A small network was shown many inputs. Here are its activations along a few directions, one row for each input.
In each table, some parts of the input vary, and every possible input appears once, in random order.
Descriptions start from the smaller parts, as in this example, which fits no table here: one of 4 places along a line, together with either a single point or one of 9 places along a line or (one of 3 separate values, together with one of 5 places around a ring).
Shared parts are said once, and a part with two or three values counts as separate values.
In the rows, zero is written as 128.

Other details of the inputs vary at random and push rows far along three fixed directions, the same in every table; ignore that.
These rows show it; all are for the same input, with only those details redrawn:
[ 49 167 154 106 132 148 175 207  82 123  69  35 130 142]
[187 142 161 143 131  98 111  68 123 106 137 217  95 117]
[195 129 185 157 161  88 148 105  87  94 131 201 116 114]
[116 101 197 143 195 112 203 178 126  88 137 110 181 119]
[133 158 153 122 143 119 134 128  88 115 102 148 104 124]
[137 126 155 123 142 110 137 115 136 117 124 160 126 123]
[171 186 152 142 119 109 102  81  61 120 101 190  63 130]
[133  79 147 112 142 108 145 122 198 109 145 172 155 111]

Rows:
R1: [ 98  97  83 118  98 145 104 128 154 130 165 126 125 120]
R2: [130 177  87 115  72 146  84  93 152 180 113 176  71 131]
R3: [ 46 142  96 106  96 183 147 174 139 158 110  56 157 131]
R4: [198 102 171 175 186 100 157 114 135 127 162 144 159 106]
R5: [153 174 118 164 116 136 112  92  40 139 140 132  82 111]
R6: [142 151 126 117 130 132 126 139 115 146 101 105 107 155]
R7: [117 102 103 128 118 119 102 141 169 124 134 116 135 142]
R8: [ 90 104 101 135 104 138 116 148 182 137 149 130 135 132]
R9: [ 95 127 127 100 115 128 130 129 172 120 109 132 128 125]
R10: [111 143 143 119 141 123 143 155  27 112 106  84 128 108]
R11: [148 125 132 136 132 110 123 148 107 132 128 131 115 163]
R12: [103 133  86  97  98 161 114 118 160 145 104  82 137 161]
R13: [129  65 139 126 136 100 131 119 193 105 148 163 166  92]
R14: [123  85 123 132 123 124 121 139 198 136 172 176 141 129]
R15: [122 156  66 105  67 145  61  92 125 141 114 138  88 166]
R16: [145 163 135 163 114 139 118 132  35 130 133 144 108 142]
R17: [114  77 120 111 106 126 133 103 189 103 145 161 171 112]
R18: [ 62 138  96  96 121 158 125 177 155 147  84  22 137 150]
R19: [150 171 142 171 138 132 121 129  59 144 119 137  96 111]
R20: [135 156 167 159 179 148 186 165  44 136 113  57 169 136]
R21: [150  77 106 114 138 121 121 107 187 119 164 116 162 121]
R22: [128 176  49  87  73 158  63  61 141 170 113 113  72 119]
R23: [150  98 129 117 142 125 138 117 222 152 149 142 156 121]
R24: [137  68 151 158 186 106 167 169  98  94 177  81 180 131]
Describe the family of inputs behind these rows.
> one of 4 places along a line, together with either a single point or one of 5 places around a ring
The inputs of R9 and R17 match in every part but the place on the line of 4. If R11 is changed in the same way as R9 into R17, which row does it become?
> R15
List by row number the other rows that have the place on the line of 4 in common with R18.
> R4, R7, R8, R13, R19
Which other rows does R2 become when the place on the line of 4 takes its other values? List them by row number.
> R3, R5, R19

Rows:
R25: [155 129 154 138 138 103 127  99 122 107 136 176 128 118]
R26: [121 156 116 117  87 142 109 121 131 132 102 144 103 141]
R27: [132 127 149 133 155 124 164 144 101 112 130  94 161 127]
R28: [147 165 126 119 102 115  92  88  87 127 102 161  69 136]
R29: [111 167 113 116 104 151 109 131 120 157 110 117  90 135]
R30: [175  91 136 161 142 103 113 103 127 102 183 181 133 117]
R31: [174 105 165 159 176 110 162 133 127 111 164 163 160 128]
R32: [ 98 159 117 123 114 126 133 116 105 137  95 124 111 131]
R33: [107 161 106 102 111 133 112 112 119 142 112 106 108 125]
R34: [114 131 122 104 132 126 126 129 132 126 123  96 121 128]
R35: [176 114 109 139 124 134 104  82 152 142 133 172 107 112]
R36: [ 76  91  85 115 103 145 128 137 165 132 137 107 156 136]
R37: [165 153 165 161 165 129 152 152  41 128 111  98 138 132]
R38: [117 105 133 122 116 134 134 138 161 131 123 145 131 122]
R39: [109 144 144 128 125 126 134 160 112 125 110 110 119 140]
R40: [ 93  96 140 120 150 135 158 184 174 134 143  83 170 140]
R41: [133  94  93 105 120 124 102 109 232 137 153 136 155 118]
R42: [ 99 116 129 143 139 144 148 166  97 122 136  91 144 118]
Describe the family of inputs behind these rows.
> one of 3 separate values, together with either a single point or one of 5 places around a ring

Rows:
R43: [ 90 102 150 107 149 116 164 179 158 112 126 102 158 146]
R44: [130 122 136 142 142 142 149 128 133 142 151 146 154 115]
R45: [127 133 125 143 142 136 134 137 114 147 144 115 132 106]
R46: [116  80 148 127 138 100 145 136 148  90 149 141 165 116]
R47: [149 154 124 107 103 130 102  90 138 140  98 149 109 131]
R48: [ 88 138 105  86  95 149 118 140 164 141 106 119 114 158]
R49: [ 74 116  95  87 113 141 115 148 192 139 130  84 123 148]
R50: [131  86 150 157 166 130 167 150  99  96 159 123 191 123]
R51: [119 164 160 136 140 120 148 134  76 125 100 130  99 119]
R52: [159 148  95 130 106 130  91 107 127 144 139 140  92 147]
R53: [173 124 125 130 140 113 106  88 148 126 130 147 110 112]
R54: [169  85 153 123 156  93 138 107 190 107 134 169 162 105]
R55: [149 131 131 146 129 109 105 105  76 100 143 146  99 116]
R56: [ 76 147 101  95  74 151 105 128 117 129  98 109 117 140]
R57: [111 115 139 151 148 137 155 176  53 112 133  60 151 127]
R58: [145  84 116 118 140 130 143 121 209 135 144 127 185 120]
R59: [131 133 129 120 108 130 119  86 161 139 129 187 110 116]
R60: [156 153 143 187 119 109 108 129  99 131 129 189  91 138]
R61: [160 150 134 145 133 115 114  94 102 133 136 162  84 105]
R62: [133 170 150 147 147 148 159 177  36 136 108  83 122 160]
R63: [103 151  81 103 101 158 103 127 151 163 100  61 118 139]
Describe the family of inputs behind these rows.
> either a single point or (one of 4 separate values, together with one of 5 places around a ring)
